Each row below holds a small network's activations on one input, seen along a few directions.
Each table varies a few parts of the input and shows all the possible inputs, shuffled.
Descriptions start from the smaller parts, as in this example, which fits no table here: one of 6 places along a line, together with either a single point or one of 9 places around a ring or (one of 3 separate values, together with one of 8 places around a ring).
Shared parts are said once, and a part with two or three values counts as separate values.
In the rows, zero is written as 128.

Rows:
R1: [126 133 123 173 174 154 169 105 143 185 124 131 170 143]
R2: [103  59 147 141 136 110 158 182 144 166 126  97 153 144]
R3: [149 131 134 126  80  77 104 161 128  66 133  97 118 153]
R4: [ 73  48 128 135 150 137 137 175 118 144 133 116 117 125]
R5: [109 103 112 112  67 135 118 167 102 108 151 133  71 119]
R6: [141  84 169 138 132  71 138 160 126 139 115  71 144 122]
R7: [165 185 116 156 141  91 131  80 157 134 126 113 163  99]
R8: [135 113 133 129  54 103  99 166 110  79 143 146 110 137]
R9: [152 153 138 161 172 106 156  80 123 162 114 107 171 114]
R10: [120 134  77 131 148 197 115  92 115 166 130 166 116 129]
R11: [139 186 107 143  90 134  94  85 117 119 146 182 137 137]
R12: [140 186 166  48 191 164 146  93 149 111  85 171 120 126]
R13: [124 108 205  26 146 145 140 166 144  68 103 122 110 123]
R14: [149 203 108 141 109 106 107  72 137 105 129 130 145 147]
R15: [120 182  83 125 109 173 114  94 105 148 157 167  99 124]
R16: [103  53 109 113 109 153 117 157 114 132 139 133  89 125]
R17: [ 93 128  99 165 187 185 143 105 118 169 118 148 137 126]
R18: [162 114 151 141 109  63 117 164 154 103 132  75 132 110]
What is each input in this table made of?
> one of 2 separate values, together with either a single point or one of 8 places around a ring
The inputs of R16 and R10 match in every part but the choice among 2 separate values. If R4 is changed in the same way as R16 into R10, which row does it become?
> R17
Change only the choice among 2 separate values in R8. List by row number the other rows that result.
> R11

Rows:
R19: [113  97 164 101 140 148 134 142 114 129 112 157 133 132]
R20: [137  91 148 127 176 104 149 147 159 138 111  73 140 108]
R21: [126 140  97 117  97 127  95 124 106  94 142 123  81 110]
R22: [128 118  91 108 107 138 105 141 131 119 145 111  77 101]
R23: [145 219 101 159 207 157 141  30 151 163 108 146 175 125]
R24: [141 163 140 129 115 102 122 137 158  85 120 119 152 168]
R25: [151 145 127 150  72  95 105 122 115 113 145 147 140 132]
R26: [124 131 101 123  89 137  83 124 111  85 140 154 100 132]
R27: [105  90 136 167 114 119 152 160 128 160 138 123 162 165]
R28: [123  90 138 163 114 107 129 136 111 150 132 131 154 133]
R29: [103  62 103 124 149 152 132 160 129 148 132 101  93 102]
R30: [129 209 108 121 187 200 152  41 128 183 116 193 145 121]
R31: [108 133  98 128  92 150 104 148 130  97 145 148 106 165]
R32: [101  85 108 132 140 142 118 143 103 126 128 112  95 111]
R33: [116 103 163  95 148 140 147 143 110 136 117 128 114 111]
R34: [ 93  97 162 105 140 158 158 166 131 139 119 150 141 163]
R35: [159 161 142 123 113  90 102 112 140  73 115 125 145 137]
R36: [ 79  77 108 141 135 162 130 165 125 130 132 132 120 165]
R37: [142 148 154  86  96 136 112 122 119  92 125 170 119 132]
R38: [127  97 137 161 120  99 141 138 108 156 134 102 135 111]
R39: [130 107 154 139 159 103 124 130 137 109 102 113 159 139]
R40: [124 150 151  92  97 147 134 147 137 105 131 164 126 165]
R41: [117  81 156  87 157 147 159 159 135 157 121 117 112 101]
R42: [144 157 151  80 105 126 124 122 113 100 129 139 100 111]
R43: [155 133 120 139  89  94 129 138 136 148 150 103 118 101]
R44: [163 148 135 109 132  89 124 128 161 107 123  83 124 109]
R45: [152 154 125 146  80  84 117 122 110 121 148 115 121 109]
R46: [111 107 153 145 160 114 148 155 154 119 109 106 167 168]
R47: [ 97  77 111 136 133 150 106 141 107 120 125 140 112 133]
R48: [135 147 125 155  73 106 127 144 133 125 150 141 147 164]
R49: [144 205  80 186 161 166 142  38 121 204 137 165 169 123]
R50: [130  75 132 154 129 109 154 155 133 179 138  90 135 101]
R51: [145 135 146  71 115 135 135 139 139 126 133 128  97 103]
R52: [134 115 152 134 166  94 136 131 133 116 106  84 140 118]
R53: [160 170 140 117 121  79 113 112 134  81 119  95 127 116]
R54: [117 190  52 157 179 202 123  43 119 175 129 177 126 124]
What is each input in this table made of?
> one of 4 separate values, together with either a single point or (one of 2 separate values, together with one of 4 places along a line)
The inputs of R20 and R41 match in every part but the choice among 4 separate values. If R39 is changed in the same way as R20 into R41, which row does it become?
> R19
Change only the place on the line of 4 in R24. List by row number the other rows that result.
> R35, R44, R53
Change only the choice among 4 separate values in R42. List by row number the other rows that result.
> R21, R45, R53
Change only the choice among 2 separate values in R37. List by row number the other rows that result.
> R19

Rows:
R55: [160 207  99 127 150 153 127  57 130 151 125 157 131 108]
R56: [115  74 150 133 154 110 148 160 123 138 116  87 133 126]
R57: [144 190 101 128 167 161 141  60 133 168 126 154 138 106]
R58: [112 160 105 170 185 174 148  69 130 173 114 157 167 146]
R59: [ 96  78 122 118 141 170 131 145 110 144 126 148 113 134]
R60: [144 131 149 120  99  80 114 142 122  85 128  95 122 127]
R61: [104  98 122 110 121 161 126 146 118 139 135 149 107 137]
R62: [121  67 131 159 145 111 136 152 132 152 123 101 147 123]
R63: [122  95 169  92 143 119 140 167 146 113 113 114 127 132]
R64: [128 138 109 124  97 116  97 133 119  88 139 124 101 123]
R65: [105  76 141 142 137 132 144 155 108 149 126 125 130 125]
R66: [148 218  99 154 133 135 112  56 125 125 124 168 157 148]
R67: [119 109 140 129 103 117 137 153 119 132 139 126 125 126]
R68: [130 108 168  87 127 113 138 164 148 100 116 114 127 131]
R69: [112 110 121 105 106 154 124 143 121 126 138 148 107 135]
R70: [127 135 120 105  87 136  96 128 109  91 138 155 102 134]
R71: [127 127 120 105  91 147 111 141 118 108 141 152 101 137]
R72: [134 181 107 133 179 171 142  62 132 179 119 150 139 106]
R73: [159 215 100 129 144 141 113  42 123 135 118 160 132 106]
R74: [113 113 110 126 116 133 125 148 132 123 139 117 107 124]
R75: [125 158 105 143 199 179 148  58 126 183 114 151 143 104]
R76: [129 106 149 121 119  96 142 158 134 120 128  89 127 128]
R77: [112  96 140 133 118 123 139 156 116 145 135 126 124 128]
R78: [106 101 110 130 132 140 127 151 129 136 135 117 106 126]
R79: [129 130 109 125 102 127 112 146 129 105 142 121 100 126]
R80: [122  94 150 125 135 102 144 161 131 133 125  89 127 129]
R81: [145 125 168  87 111 107 124 161 146  82 119 118 120 133]
R82: [129  87 131 150 126 103 131 153 139 148 133 102 141 125]
R83: [135 126 139 129  87 110 123 150 116 114 142 130 118 128]
R84: [147 210 101 156 140 148 127  67 137 139 130 163 154 151]
R85: [113  75 169 100 163 127 145 166 137 118 104 114 133 129]
R86: [151 116 130 146  95  90 117 147 139 117 139 106 135 126]
R87: [144 133 168  87 108  96 109 148 136  65 116 121 121 130]
R88: [ 98  80 111 138 151 148 131 151 121 140 127 116 112 123]
R89: [136  99 131 146 111  97 130 150 142 135 136 102 141 124]
R90: [144 123 149 120 104  90 128 155 131 102 131  92 121 129]
R91: [121 182 106 160 168 165 142  73 137 169 121 159 164 149]
R92: [130 195 105 155 156 158 140  72 139 155 128 159 164 147]
R93: [134 134 139 128  83  99 109 137 107  97 138 133 120 125]
R94: [151 124 130 145  91  80 102 135 130 101 136 109 136 123]
The inputs of R88 and R74 match in every part but one. If R59 is changed in the same way as R88 into R74, which row does it become?
> R69
The inputs of R67 and R65 match in every part but one. If R89 is changed in the same way as R67 into R65, which row does it become?
> R62
What is each input in this table made of?
> one of 5 places along a line, together with either one of 2 separate values or one of 6 places along a line
Change only the choice among 2 separate values in R84. List by row number the other rows that result.
> R55
Change only the choice among 2 separate values in R73. List by row number the other rows that result.
> R66
